A small network was trained on made-up records. Each row is its average activation on records with the value named, seen along a few directions.
Related values have similar rows: they may be neighbours, one step apart, or belong to one group.
(in the rows, 500 means zero)
Random noise pushes rows far along 3 fixed directions. That doesn't count. These rows show it; they differ only by the noise:
678	320	463	523	509	627	617	479	546	468	386	454	455	505	439	543
26	684	572	667	394	330	537	287	363	580	566	321	433	368	438	399
665	328	512	619	384	483	695	452	562	515	406	456	453	439	619	506
429	474	481	511	526	568	537	429	480	497	447	417	458	489	358	502
472	503	468	425	538	546	505	483	538	513	434	481	498	520	377	506


RABUS, 9 values:
lem: 573	566	598	583	491	354	585	507	538	534	580	632	578	409	599	487
zis: 439	585	514	552	713	646	417	445	417	439	583	467	484	496	305	472
pup: 707	462	465	484	515	566	462	631	519	490	477	618	584	511	501	448
kufi: 269	407	523	649	416	558	547	436	293	424	575	248	392	462	604	514
sulep: 547	472	448	346	561	563	391	624	510	452	511	493	532	665	650	573
bamon: 568	442	485	454	507	559	445	477	534	525	432	497	489	581	440	511
gil: 481	679	548	460	547	437	430	564	457	533	621	628	521	449	526	469
bodel: 430	386	531	696	333	453	475	385	454	453	545	456	456	417	562	503
tiri: 502	557	503	537	380	271	592	516	529	545	517	528	476	476	671	510
RABUS is arranged as 3 separate groups.
List the group mates of bamon, in the order listed. -> bodel, tiri
List the group mates of kufi, in the order listed. -> sulep

GAR, 9 values:
tepa: 617	308	432	316	408	659	502	662	482	475	430	445	446	579	557	587
zot: 264	583	354	150	534	492	229	618	580	479	485	469	515	643	468	499
funo: 731	714	440	243	623	449	484	751	592	503	513	760	536	617	467	606
rif: 239	829	601	686	511	237	493	377	441	590	642	510	530	409	637	367
taf: 456	538	492	331	828	690	488	549	453	419	505	503	640	473	222	506
sug: 693	364	561	735	527	668	556	458	375	441	568	510	462	406	524	486
gigib: 592	616	600	553	165	21	594	492	724	785	427	671	629	445	928	345
viv: 663	471	639	488	315	372	566	515	771	594	440	561	430	526	735	495
rar: 759	278	364	428	406	407	511	549	697	461	380	694	674	542	604	583
GAR is arranged as 3 separate groups.
List the group mates of gigib, in the order listed. -> viv, rar
List the group mates of sug, in the order listed. -> funo, rif, taf
